These are the activations of a small network on made-up records, seen along a few directions, one row for each record.
Each row is followed by the record's values for the fields D, H, G, S.
Not every record has every field; a missing one is left out.
Other fields move the rows too, some of them a lot.
(in the rows, 500 means zero)
Random noise pushes rows far along 7 fixed directions. That doesn't count. These rows show it; they differ only by the noise:
[546 397 472 453 444 524 649 319 287 691 580 555 458 495 377 505 698 707
 630 276 510 642 414 594]
[294 513 474 620 435 465 709 381 266 366 508 330 386 592 397 619 583 546
 498 374 444 520 465 506]
[324 576 428 374 376 363 462 544 432 442 389 548 354 499 392 366 433 564
 387 380 382 475 495 561]
[578 489 438 491 479 585 551 433 471 662 534 545 585 458 440 451 537 613
 617 375 546 585 489 534]
[528 331 355 346 398 512 492 477 477 493 502 660 345 566 267 360 310 550
 655 407 404 491 455 623]
[476 516 499 543 428 612 440 772 636 386 471 482 734 479 426 473 386 350
 541 507 486 643 568 318]
[427 494 467 641 654 491 570 562 549 566 455 444 589 552 584 534 565 448
 462 516 544 619 580 504]
[515 520 562 471 521 490 511 476 466 567 495 519 496 499 527 522 607 546
 442 463 496 525 481 521]
[652 370 484 426 724 486 399 567 701 715 459 697 503 546 608 410 480 462
 480 609 532 538 551 633]

[721 514 632 526 408 689 518 425 385 466 670 442 630 422 462 646 632 586
 622 515 573 478 349 328]
<D:d5 H:h3 G:g1>
[687 522 503 406 553 569 457 402 561 709 544 622 555 438 526 429 542 633
 541 452 525 496 482 570]
<D:d3 H:h1 G:g2 S:s1>
[435 710 301 731 488 542 571 444 419 387 536 266 582 434 498 497 314 522
 516 527 609 340 536 405]
<D:d4 H:h3 G:g2 S:s1>
[478 382 559 528 574 424 449 717 578 418 511 524 540 552 555 516 511 316
 471 582 503 618 547 416]
<D:d4 H:h3 G:g2 S:s2>
[568 268 520 333 534 482 472 539 543 601 455 700 419 558 427 455 563 528
 499 512 406 634 463 624]
<D:d2 H:h2 G:g1>
[446 482 329 386 497 340 440 469 463 613 426 639 331 491 455 299 450 636
 490 446 476 462 474 652]
<D:d5 H:h3 G:g2>
[273 551 523 618 688 265 537 559 398 518 429 400 432 543 694 558 693 491
 197 552 507 541 531 520]
<D:d4 H:h1 G:g2 S:s2>
[393 690 595 502 521 400 505 385 421 408 434 392 351 518 623 578 540 547
 236 556 449 279 472 540]
<D:d4 H:h2 G:g1 S:s2>
[549 312 550 254 514 377 380 683 519 639 459 761 440 498 437 383 616 508
 410 483 424 700 479 570]
<D:d1 H:h2 G:g1>
[518 293 459 492 590 452 470 557 577 434 493 598 361 631 472 484 414 379
 583 617 461 498 506 572]
<D:d5 H:h3 G:g2>
[575 317 387 467 653 390 466 560 485 644 549 635 439 525 528 398 507 539
 526 530 562 576 475 584]
<D:d4 H:h3 G:g1 S:s2>
[558 613 687 485 445 481 458 588 454 553 556 475 636 368 605 559 719 480
 456 461 594 593 503 357]
<D:d1 H:h3 G:g1>
[632 472 634 374 464 461 448 416 460 494 571 569 357 497 523 538 540 487
 514 546 514 369 442 541]
<D:d1 H:h3 G:g2>
[558 519 318 601 554 668 506 558 713 651 437 520 765 441 491 389 352 510
 636 507 571 607 615 505]
<D:d2 H:h2 G:g1>
[212 556 355 543 437 369 545 602 453 385 375 431 453 541 417 415 405 483
 393 405 409 566 567 514]
<D:d4 H:h2 G:g2 S:s2>
[422 517 585 483 643 319 363 723 649 491 427 530 508 509 695 472 551 334
 333 618 531 550 583 458]
<D:d1 H:h3 G:g1>
[696 635 671 417 510 628 416 374 610 644 481 549 572 410 631 555 605 565
 412 570 515 390 481 522]
<D:d2 H:h2 G:g2>
[547 472 385 415 528 511 380 591 687 560 431 636 526 502 482 333 276 458
 515 543 481 467 567 575]
<D:d4 H:h2 G:g2 S:s2>
[622 541 657 346 327 631 435 454 557 480 492 561 555 436 443 528 520 525
 507 483 429 455 455 477]
<D:d2 H:h2 G:g2>
[512 556 477 467 318 623 524 524 498 475 508 488 619 435 349 468 432 507
 618 383 491 569 523 433]
<D:d1 H:h2 G:g2>
[478 584 554 340 422 351 398 442 474 501 488 560 324 456 548 423 491 531
 452 456 494 349 475 564]
<D:d1 H:h3 G:g1>
[501 479 472 564 585 440 464 603 514 407 505 459 481 523 536 511 431 389
 419 624 515 469 529 448]
<D:d4 H:h3 G:g2 S:s1>
[451 621 419 396 342 426 433 459 411 482 461 540 409 416 415 362 436 644
 488 414 466 391 435 521]
<D:d5 H:h3 G:g1>
[552 368 570 322 307 590 296 783 720 241 460 650 514 516 370 414 204 225
 614 617 371 473 535 397]
<D:d2 H:h1 G:g1>
[215 423 434 471 375 359 591 685 244 417 456 477 529 481 290 485 728 620
 355 334 337 816 419 397]
<D:d2 H:h1 G:g1>
[587 568 750 318 382 498 447 404 421 443 525 534 377 476 496 606 630 531
 365 517 424 365 409 504]
<D:d1 H:h2 G:g2>
[621 473 502 512 409 705 570 410 513 555 537 494 642 460 409 542 508 571
 655 444 518 563 471 483]
<D:d2 H:h2 G:g2>
[379 756 396 548 556 428 487 497 579 724 377 476 624 387 648 363 537 606
 402 398 595 533 622 558]
<D:d1 H:h2 G:g1>
[297 538 455 639 685 367 601 507 467 456 396 381 390 606 598 575 549 451
 309 585 487 499 572 576]
<D:d1 H:h2 G:g1>
[467 401 531 522 518 448 518 603 541 554 529 529 554 505 518 488 585 397
 642 415 553 699 571 464]
<D:d1 H:h3 G:g1>
[643 349 573 449 491 516 509 470 441 491 624 566 417 528 459 557 531 456
 638 537 537 485 445 503]
<D:d1 H:h3 G:g1>
[261 440 456 556 459 453 551 580 526 249 370 439 376 662 392 527 375 357
 446 550 350 497 553 527]
<D:d5 H:h2 G:g2>
[341 571 444 455 448 320 421 682 528 509 410 541 511 439 531 343 487 461
 414 403 493 607 582 478]
<D:d4 H:h3 G:g2 S:s2>
[383 348 261 563 580 440 640 494 432 621 466 534 452 573 378 414 476 556
 599 401 505 683 557 635]
<D:d1 H:h2 G:g1>
[465 602 670 477 493 496 451 586 592 528 455 471 622 459 607 553 635 425
 397 488 507 581 557 423]
<D:d1 H:h2 G:g2>
[336 468 229 473 531 392 512 493 448 464 416 531 357 536 377 357 335 623
 417 507 391 437 478 630]
<D:d2 H:h1 G:g1>
[575 393 449 559 558 563 540 386 447 393 609 457 399 593 467 580 351 479
 567 621 509 308 429 531]
<D:d4 H:h1 G:g2 S:s2>
[373 438 630 359 518 353 365 808 652 511 368 626 542 516 550 434 609 336
 337 498 411 737 590 460]
<D:d1 H:h2 G:g2>
[442 455 573 421 396 463 493 658 364 407 533 512 534 465 378 536 629 515
 404 453 423 654 434 377]
<D:d1 H:h1 G:g1>
[458 663 510 406 368 492 450 345 440 387 468 449 339 486 443 479 378 577
 424 465 427 236 438 536]
<D:d3 H:h2 G:g2 S:s2>
[491 512 643 552 520 577 520 551 557 393 456 424 570 535 552 645 569 416
 401 608 455 522 502 427]
<D:d2 H:h2 G:g1>
[428 453 407 579 659 417 654 257 381 529 494 443 246 636 528 568 501 565
 460 556 501 350 493 709]
<D:d1 H:h2 G:g1>
[586 440 654 434 607 485 390 722 590 601 485 601 655 468 613 520 676 450
 332 573 507 683 504 415]
<D:d4 H:h2 G:g1 S:s2>
[326 436 510 548 420 395 544 704 434 351 495 448 515 528 421 516 543 349
 526 441 480 693 557 392]
<D:d1 H:h3 G:g2>
[252 721 403 594 513 376 509 441 506 459 319 396 373 509 608 433 407 491
 396 488 488 351 594 601]
<D:d5 H:h1 G:g2>

Here are new rows. What are their fields?
[353 345 530 630 561 419 633 529 463 388 535 399 437 639 506 620 574 326
 606 480 513 637 558 484]
<D:d1 H:h3 G:g2>
[547 507 498 520 618 440 412 656 596 528 498 526 567 475 607 467 485 411
 438 629 581 515 550 451]
<D:d1 H:h3 G:g1>
[484 573 500 567 406 641 591 340 476 348 496 371 483 530 435 603 395 518
 539 533 452 335 475 498]
<D:d2 H:h2 G:g1>
[450 400 462 427 600 403 495 489 575 624 428 608 393 571 528 431 510 486
 493 477 475 558 559 656]
<D:d1 H:h2 G:g1>
[614 598 542 472 562 600 428 495 622 636 429 551 631 448 575 480 543 583
 410 566 505 492 499 506]
<D:d5 H:h2 G:g1>
[729 223 551 427 688 571 529 409 572 780 586 677 525 579 530 537 653 533
 633 528 556 644 475 636]
<D:d1 H:h2 G:g2>
[510 282 345 558 521 478 650 363 350 531 612 507 377 589 383 495 465 547
 718 415 540 541 459 601]
<D:d4 H:h3 G:g2 S:s2>
[546 413 390 692 492 675 573 650 569 549 564 457 820 465 428 491 500 432
 780 448 613 778 564 338]
<D:d5 H:h3 G:g2>
[584 683 418 542 575 525 427 358 596 647 456 499 510 410 641 402 404 606
 490 562 608 292 526 575]
<D:d5 H:h3 G:g1>
[469 605 790 330 330 472 384 611 493 367 475 498 513 451 514 588 649 435
 322 482 407 506 453 364]
<D:d1 H:h2 G:g2>
[616 618 639 330 296 607 366 592 570 475 502 572 628 377 432 464 478 485
 483 468 473 489 490 389]
<D:d1 H:h2 G:g2>
[646 447 705 371 590 521 408 543 549 514 518 599 490 526 567 580 639 492
 329 613 419 504 430 478]
<D:d3 H:h1 G:g2 S:s1>
[560 679 605 485 482 458 416 462 493 474 542 460 487 408 642 512 509 510
 411 540 559 313 482 446]
<D:d4 H:h3 G:g1 S:s2>
[433 579 586 490 453 512 484 666 578 568 441 506 699 433 543 486 621 457
 463 409 512 720 584 404]
<D:d1 H:h2 G:g1>
[243 378 554 508 412 381 635 616 369 441 464 474 481 585 391 559 704 442
 496 328 409 811 537 478]
<D:d1 H:h2 G:g2>
[479 742 459 413 357 422 375 556 479 512 469 501 535 331 514 360 436 577
 428 438 554 406 506 447]
<D:d1 H:h3 G:g2>
[482 701 493 708 520 524 595 424 367 502 597 281 656 400 617 594 607 580
 478 466 650 457 487 362]
<D:d4 H:h3 G:g1 S:s2>
[356 402 591 326 415 354 459 573 486 399 428 584 305 586 417 483 531 420
 419 448 347 549 495 558]
<D:d1 H:h2 G:g2>
[327 496 547 559 375 517 620 554 371 453 456 423 580 516 385 572 697 525
 496 348 420 735 498 416]
<D:d5 H:h2 G:g2>
[422 497 464 353 402 325 418 696 421 575 460 622 490 398 436 337 594 551
 449 364 493 694 503 473]
<D:d1 H:h3 G:g1>
[521 497 534 498 519 517 581 352 469 626 529 508 489 518 529 543 602 570
 553 434 538 518 507 590]
<D:d1 H:h2 G:g2>
[736 331 586 447 511 575 431 532 503 439 669 577 495 518 480 560 450 437
 617 618 543 428 403 431]
<D:d4 H:h3 G:g1 S:s2>
